A small network was trained on invented records. Each row is its activation on one of them, seen along a few directions.
Each row is followed by the record's values for the fields F, B, G, V, K, N.
A field that a record lacks is left out.
The largest differences between rows may come from other fields.
In the rows, 500 means zero.
Random noise pushes rows far along 15 fixed directions. That doesn't count. These rows show it; they differ only by the noise:
[611 261 506 387 333 470 708 504 489 455 463 543 574 309 546 530 553 685
 406 671 544 571 516 611 429 379 473 468 753 603 728 637]
[568 473 421 519 631 470 701 674 652 456 379 440 313 556 420 553 416 494
 453 545 511 453 397 555 607 558 402 368 470 369 596 528]
[473 604 562 630 681 598 347 460 478 422 489 486 409 583 453 375 685 389
 650 424 362 429 502 446 385 569 578 475 419 311 372 222]
[623 408 656 381 315 486 535 269 646 554 461 590 744 572 388 514 482 481
 488 727 437 281 427 393 400 532 434 605 588 525 557 754]
[586 717 459 654 539 542 616 449 406 587 554 402 329 477 453 763 448 300
 422 244 231 799 500 431 732 325 547 595 601 368 446 342]
[484 400 481 458 663 620 631 698 697 349 390 518 550 629 377 356 603 514
 694 464 488 219 411 734 477 499 469 380 624 390 537 540]
[441 607 393 515 682 499 577 754 476 246 488 451 348 725 627 734 490 589
 446 537 638 286 708 740 683 374 534 542 714 477 574 641]
[659 468 422 611 403 544 638 689 496 398 600 605 696 417 447 637 517 409
 361 254 555 613 531 510 529 363 549 696 538 725 485 541]
[539 533 678 683 394 263 550 516 512 467 481 653 518 784 490 355 268 355
 401 463 517 366 484 501 287 656 576 519 182 396 431 426]
[602 292 587 586 489 448 620 581 581 513 491 551 375 650 457 283 411 510
 576 565 614 352 459 685 453 674 513 355 302 615 440 432]
[632 417 386 620 417 375 777 517 367 513 472 461 614 484 648 611 442 498
 515 569 512 495 566 462 370 334 389 606 820 596 550 613]
[698 438 275 494 701 561 516 461 604 615 509 456 628 438 437 317 486 526
 737 472 466 313 491 509 504 562 451 450 548 546 338 413]
[709 454 605 500 778 804 450 477 499 443 393 261 497 501 610 671 350 165
 301 717 550 512 443 270 582 451 376 536 658 716 534 643]
[494 632 676 485 448 427 640 532 466 312 383 683 736 698 356 468 603 242
 232 394 551 491 454 608 370 362 428 558 738 545 592 405]
[322 521 539 555 505 386 719 388 503 579 578 539 578 464 429 166 648 528
 714 487 577 301 472 516 597 612 470 307 448 535 325 287]
[465 619 277 648 571 509 462 604 432 343 590 482 563 329 601 676 728 629
 605 422 443 457 646 287 436 415 572 683 559 348 469 492]
[477 430 399 494 759 666 452 897 704 171 443 470 429 259 509 545 586 602
 340 536 662 454 444 375 540 619 562 403 225 374 661 562]

[420 479 570 564 581 513 556 594 464 434 462 556 314 464 452 457 743 522
 404 578 700 518 415 581 616 533 505 343 498 557 518 343]
F is f2, B is b2, V is v3, K is k4, N is n1
[500 475 507 414 336 314 457 322 253 604 488 335 291 753 676 447 159 431
 570 520 433 744 704 626 292 505 372 492 519 647 507 381]
F is f1, B is b2, G is g2, N is n4
[470 273 576 501 104 429 675 718 646 414 556 773 761 303 277 379 738 573
 392 394 673 590 352 489 335 563 490 567 305 740 615 562]
V is v1, K is k2, N is n3
[306 472 464 396 559 470 701 707 490 326 426 541 619 360 540 403 589 590
 405 487 706 485 453 655 546 387 461 329 682 500 667 515]
F is f2, B is b4, V is v2, K is k4, N is n1
[345 885 440 326 802 351 502 374 594 485 404 577 661 486 402 419 515 496
 255 546 610 273 470 433 763 552 418 325 558 258 477 426]
F is f2, B is b5, G is g3, N is n4
[548 373 390 446 457 418 588 495 461 620 438 402 556 416 686 483 222 577
 533 614 487 534 497 486 391 446 436 470 596 472 595 669]
F is f1, B is b5, V is v1, K is k4, N is n1
[388 551 736 679 247 356 487 439 522 557 562 591 479 715 434 437 434 360
 551 447 410 438 445 379 368 643 588 596 171 403 409 481]
V is v3, K is k2, N is n3
[614 424 484 668 379 317 493 486 353 574 542 665 136 639 427 535 797 667
 486 631 736 543 545 688 499 607 479 488 469 721 414 264]
F is f1, B is b3, V is v1, K is k2, N is n1
[470 500 444 421 541 371 478 333 372 566 520 504 468 242 621 334 517 705
 435 594 534 619 581 475 467 541 535 323 491 426 522 316]
F is f2, B is b3, G is g5, N is n4
[382 595 566 522 595 443 464 545 418 451 509 551 431 749 506 336 440 424
 518 412 643 391 541 738 557 521 550 396 453 552 389 318]
F is f2, B is b2, V is v2, K is k3, N is n1
[223 670 339 273 893 630 488 601 489 403 471 203 423 652 519 278 435 347
 666 382 678 428 629 662 744 549 266 242 586 708 394 296]
F is f2, B is b4, G is g4, N is n4
[467 308 498 461 414 527 287 533 509 493 555 364 271 709 611 508 426 594
 692 746 661 363 645 501 396 701 433 547 273 738 472 647]
F is f2, B is b1, V is v3, K is k4, N is n1
[235 613 269 282 525 335 496 577 395 339 463 287 524 527 745 583 363 629
 468 628 663 491 785 393 411 501 242 505 611 580 645 665]
F is f2, B is b3, G is g1, N is n4
[362 587 741 507 478 470 625 460 598 471 422 551 326 760 327 520 545 378
 456 520 505 415 348 588 658 578 435 378 437 394 504 505]
F is f2, B is b2, G is g4, N is n4
[493 472 593 509 257 407 600 545 509 607 679 488 240 561 525 697 243 564
 317 504 598 629 599 634 873 534 635 534 262 712 522 640]
V is v3, K is k2, N is n3
[509 581 336 439 548 472 470 576 556 493 537 425 523 551 447 406 328 433
 568 276 419 567 593 527 480 554 465 507 354 503 441 372]
G is g1, N is n1
[772 305 536 780 451 463 502 614 451 423 418 650 497 346 521 538 604 468
 339 551 553 648 344 293 132 567 526 569 333 467 540 445]
F is f1, B is b4, G is g3, N is n4
[513 504 663 770 645 752 550 710 572 365 574 602 279 455 450 729 653 478
 464 305 439 484 346 589 814 417 807 504 360 297 432 538]
F is f1, B is b3, G is g2, N is n4
[537 346 787 469 504 626 564 397 533 464 388 625 482 365 447 466 819 585
 362 837 551 396 313 570 541 428 583 353 748 436 670 539]
V is v2, K is k3, N is n3
[552 559 587 396 328 651 249 240 474 582 672 618 775 223 373 489 763 490
 414 451 413 649 534 308 529 445 630 677 500 676 436 406]
V is v2, K is k3, N is n3
[670 346 621 623 529 718 348 570 461 316 548 674 609 352 477 427 812 509
 469 431 513 521 496 555 311 443 727 582 507 586 480 359]
G is g2, N is n1
[689 404 412 467 432 517 597 557 624 517 428 625 659 535 269 393 640 491
 612 317 364 514 412 674 319 444 435 526 659 499 524 421]
G is g4, N is n1
[415 613 659 524 664 623 483 445 551 521 523 389 552 580 573 396 274 305
 546 423 355 397 491 465 627 510 617 430 405 369 397 513]
G is g4, N is n1
[563 498 587 358 573 638 224 458 540 381 551 547 621 435 501 405 496 496
 360 506 528 482 602 495 449 561 635 525 363 578 505 448]
G is g5, N is n1
[634 574 195 609 509 176 705 547 443 626 364 595 449 596 547 607 425 710
 564 501 402 422 488 665 391 353 449 506 803 151 561 516]
F is f2, B is b3, V is v2, K is k3, N is n1
[439 700 484 346 673 432 425 462 586 408 428 579 552 439 470 438 554 620
 324 557 475 399 541 544 573 514 578 379 535 216 600 430]
G is g4, N is n1
[574 300 669 559 649 755 502 534 521 514 418 414 719 303 627 263 345 313
 526 494 366 523 316 417 329 433 608 392 532 433 521 522]
V is v2, K is k1, N is n3
[425 631 532 512 654 652 472 505 419 514 477 338 615 577 584 470 370 208
 557 352 391 527 506 478 530 352 489 541 688 527 431 456]
V is v1, K is k2, N is n3
[623 734 396 477 640 292 290 305 455 647 413 493 484 502 482 408 407 400
 288 665 527 527 518 233 397 661 418 482 360 411 451 248]
V is v3, K is k4, N is n3
[649 597 398 635 559 258 639 434 533 577 327 568 520 555 478 498 423 506
 509 563 333 384 383 385 285 506 454 491 567  83 536 451]
G is g2, N is n1
[173 620 596 667 426 574 505 641 360 286 634 375 330 540 603 715 631 399
 555 358 544 628 606 293 581 494 516 617 318 554 453 511]
F is f1, B is b2, G is g1, N is n4
[346 514 552 585 549 347 674 488 341 473 428 517 696 505 638 250 447 402
 529 537 637 399 424 461 322 457 439 390 597 462 475 391]
F is f1, B is b1, V is v1, K is k1, N is n1
[423 679 709 480 594 721 212 176 274 571 535 293 449 483 653 556 558 267
 505 596 277 657 606 299 504 375 571 576 695 491 443 357]
V is v2, K is k4, N is n3
[404 598 513 509 698 601 601 480 445 607 502 313 493 608 582 441 265 274
 611 383 460 476 476 587 731 399 480 404 636 530 383 468]
F is f1, B is b1, V is v3, K is k2, N is n1
[283 688 727 365 268 543 536 480 538 360 598 567 666 709 415 698 511 383
 364 350 430 476 619 596 675 341 553 688 613 572 568 721]
G is g4, N is n1
[798 506 307 512 631 547 387 492 568 547 463 493 503 508 344 592 517 378
 428 486 574 556 441 327 463 615 314 591 412 697 388 432]
F is f1, B is b2, G is g5, N is n4
[604 386 589 401 455 565 465 431 525 455 385 481 402 777 329 514 653 370
 537 655 583 467 460 585 350 574 243 510 630 752 526 489]
F is f1, B is b4, G is g5, N is n4
[450 544 542 637 366 450 609 554 425 492 513 391 413 470 557 601 372 330
 431 361 343 784 506 295 408 488 449 569 370 450 539 463]
G is g1, N is n1

Which values does each new row have?
[468 570 574 284 419 658 292 347 685 611 568 334 452 545 465 725 264 466
 494 636 335 458 527 320 738 559 526 632 345 466 541 825]
V is v1, K is k4, N is n3
[676 404 648 503 620 740 230 428 574 406 495 559 438 413 494 555 686 582
 453 675 412 411 494 465 441 536 698 537 465 386 529 530]
G is g5, N is n1
[638 411 559 388 338 637 505 367 663 683 618 615 589 415 171 462 727 477
 482 506 573 512 385 536 768 561 455 525 472 881 401 480]
V is v2, K is k3, N is n3
[657 546 422 678 590 558 428 442 435 574 578 544 601 316 493 498 537 412
 518 316 420 614 449 319 478 492 583 576 397 484 317 348]
F is f1, B is b4, G is g3, N is n4
[543 457 667 417 431 815 197 359 325 452 623 507 466 531 573 666 636 505
 598 413 302 633 640 739 534 215 794 689 783 559 506 503]
F is f1, B is b2, V is v3, K is k4, N is n1
[509 616 617 607 683 545 511 576 540 388 467 606 397 259 441 507 651 458
 164 494 571 610 360 372 673 556 643 360 305 334 545 310]
G is g2, N is n1
[652 354 620 534 379 298 543 351 488 685 449 690 463 561 447 274 432 561
 406 671 646 443 386 622 396 646 505 365 382 580 459 394]
F is f2, B is b3, V is v1, K is k4, N is n1
[523 595 478 670 331 502 466 553 569 509 575 554 649 607 374 674 556 319
 561 359 440 441 443 229 428 517 467 807 357 548 383 616]
V is v1, K is k4, N is n3
[634 363 473 523 665 359 632 471 437 588 336 460 563 566 669 137 231 494
 584 597 472 380 498 685 231 522 461 268 643 395 502 377]
G is g3, N is n1
[212 522 408 483 617 534 408 774 586 268 547 584 695 345 471 248 761 585
 570 374 754 346 500 443 436 634 519 418 263 538 455 399]
F is f2, B is b1, V is v3, K is k2, N is n1
[466 417 449 426 472 632 580 482 464 490 582 401 561 217 552 625 611 563
 470 543 586 630 518 352 660 445 419 507 590 730 526 628]
F is f1, B is b2, G is g5, N is n4
[464 716 497 327 574 351 535 387 636 518 386 524 352 514 235 588 580 441
 163 668 681 550 378 317 753 712 243 356 336 515 575 408]
F is f1, B is b4, G is g1, N is n4
[750 549 525 435 579 360 298 252 512 609 449 533 568 611 567 459 277 476
 291 817 607 329 585 354 407 676 460 534 402 592 452 533]
G is g4, N is n1
[490 298 556 585 317 552 594 556 509 541 556 462 506 435 505 468 572 511
 608 554 521 535 459 427 427 536 452 533 445 688 497 586]
V is v2, K is k1, N is n3
[686 646 518 448 658 561 221 327 625 579 489 587 677 425 367 390 483 395
 357 466 392 462 461 320 469 635 581 531 317 398 386 365]
G is g3, N is n1
[301 592 372 391 526 634 489 632 516 462 657 430 707 300 592 567 392 525
 508 266 551 542 580 484 778 365 590 564 492 600 461 653]
F is f2, B is b3, V is v1, K is k4, N is n1
[527 538 376 372 628 602 460 352 423 623 483 407 676 285 632 511 452 551
 560 492 363 565 523 505 556 291 519 487 861 427 521 532]
F is f2, B is b3, V is v2, K is k2, N is n1
[302 516 702 456 413 580 579 334 444 616 420 321 439 578 522 399 473 338
 713 491 165 616 428 515 412 390 451 410 709 298 565 450]
V is v2, K is k4, N is n3
[581 528 707 533 595 550 498 318 421 571 554 706 783 252 523 279 598 465
 256 564 608 426 416 521 634 409 741 395 603 565 424 344]
V is v2, K is k3, N is n3
